a =
[[-24.204   9.762  11.592  -9.651  -2.604 -20.190   8.247   0.847   4.743
   -4.162  -1.612  -5.115  12.937  -5.648 -11.179 -24.380]
 [ 20.943   9.148  -9.556 -13.291 -12.667  -2.013   0.595  10.577  15.683
   14.051 -12.820 -22.013  -0.708 -15.826 -11.486   9.310]
 [ -0.033   1.731   2.739   0.797  21.849   7.864   2.055  20.018  -7.730
   12.304 -14.879   4.064   6.444 -17.605   4.476  -9.010]
 [ -7.532  -0.785   5.231 -17.874  -4.251  20.495 -27.623  16.013  -3.064
  -13.633   9.252   8.662   1.506  -4.047 -16.487 -27.284]
 [ 13.590  10.842  -0.106 -25.309 -21.147 -13.661  26.295  -0.533   1.026
    9.745  -3.952 -12.208  15.357  14.434  -7.276  28.334]
 [-13.993  13.461  -3.300  -1.791  22.954 -19.437  -4.960  -7.587 -17.149
  -14.172   7.755 -24.522 -10.515  -3.965 -17.968 -19.068]
 [-14.372  30.380   7.434   8.482  -6.303   0.978   7.499 -11.771  -7.304
    2.613   0.510  13.655   0.666  10.015  11.665  10.610]
 [  1.075  -2.008 -10.288  -8.838  -7.492   5.284  10.296 -10.494  -1.954
  -12.233  -2.970  -9.221  -2.990   5.528   1.720 -25.611]
 [ -8.485   4.334  -9.191  10.874  12.123   1.603  -6.039 -14.247   4.164
   -0.557  -8.514 -17.199  -0.866  -5.650  14.104 -21.390]
 [-13.044 -17.714  -4.286   4.295  -3.080   6.467  18.138   3.307  -1.779
  -27.923  -0.670 -10.634  -2.300  -8.743  -1.262   6.173]
 [-11.934 -21.379 -12.941   7.108  21.485   9.394  -1.443  -0.912   5.444
    6.271   7.469  -2.186  -3.271   2.558   9.897  -0.071]]
Indices start at 0.
(0, 0)	-24.204
(4, 12)	15.357
(9, 7)	3.307
(7, 9)	-12.233
(6, 11)	13.655
(1, 3)	-13.291
(7, 11)	-9.221
(1, 8)	15.683
(5, 9)	-14.172
(3, 7)	16.013
(2, 5)	7.864
(9, 13)	-8.743
(2, 0)	-0.033
(1, 12)	-0.708
(0, 4)	-2.604
(0, 12)	12.937
(7, 10)	-2.970
(10, 0)	-11.934
(1, 4)	-12.667
(9, 9)	-27.923
(10, 15)	-0.071
(0, 13)	-5.648
(5, 7)	-7.587
(9, 11)	-10.634
(6, 3)	8.482
(7, 14)	1.720
(0, 5)	-20.190
(1, 9)	14.051
(10, 6)	-1.443
(3, 14)	-16.487
(6, 8)	-7.304
(7, 2)	-10.288
(10, 2)	-12.941
(8, 14)	14.104

grid =
[[ 0.97  0.19 -0.03 -0.07 -0.78 -0.88 -2.02 -0.24 -1.48  0.08]
 [-0.18  0.04  0.05 -0.41 -0.24  0.22 -0.18  0.11  0.76 -0.45]
 [ 0.59  0.04 -0.12  0.01 -0.56 -0.39 -1.13 -0.21 -1.20  0.22]
 [-0.42  0.09 -0.01 -0.61 -0.60  0.46 -0.59  0.18  1.20 -0.72]
 [-3.23  0.02 -0.35  1.93 -5.68  3.00 -3.72  2.50  3.22 -1.21]]
grid[0, 0] => 0.97
grid[4, 8] => 3.22
grid[1] => [-0.18, 0.04, 0.05, -0.41, -0.24, 0.22, -0.18, 0.11, 0.76, -0.45]
grid[4] => [-3.23, 0.02, -0.35, 1.93, -5.68, 3.00, -3.72, 2.50, 3.22, -1.21]
grid[3] => [-0.42, 0.09, -0.01, -0.61, -0.60, 0.46, -0.59, 0.18, 1.20, -0.72]
grid[2] => [0.59, 0.04, -0.12, 0.01, -0.56, -0.39, -1.13, -0.21, -1.20, 0.22]
grid[0, 3] => -0.07
grid[1, 8] => 0.76
grid[:, 7] => [-0.24, 0.11, -0.21, 0.18, 2.50]
grid[1, 5] => 0.22
grid[3, 4] => -0.60
grid[2, 3] => 0.01
grid[:, 6] => [-2.02, -0.18, -1.13, -0.59, -3.72]
grid[:, 5] => [-0.88, 0.22, -0.39, 0.46, 3.00]
grid[0, 5] => -0.88
grid[3, 1] => 0.09
grid[0, 9] => 0.08
grid[:, 4] => [-0.78, -0.24, -0.56, -0.60, -5.68]
grid[4, 9] => -1.21
grid[4, 4] => -5.68
grid[1, 3] => -0.41
grid[3, 2] => -0.01
grid[2, 8] => -1.20
grid[1, 2] => 0.05
grid[:, 1] => [0.19, 0.04, 0.04, 0.09, 0.02]
grid[:, 9] => [0.08, -0.45, 0.22, -0.72, -1.21]
grid[1, 7] => 0.11
grid[:, 3] => [-0.07, -0.41, 0.01, -0.61, 1.93]
grid[2, 4] => -0.56
grid[1, 4] => -0.24
grid[4, 0] => -3.23
grid[0, 2] => -0.03

M = 3,2,2,3,9,2,5,9,1
M[-9] = 3
M[6] = 5
M[8] = 1

data = [  8.7  -5.8  -5.3  -6.5  13.1   0.6 -14.7]
data[0] = 8.7
data[5] = 0.6
data[3] = -6.5
data[2] = -5.3
data[6] = -14.7
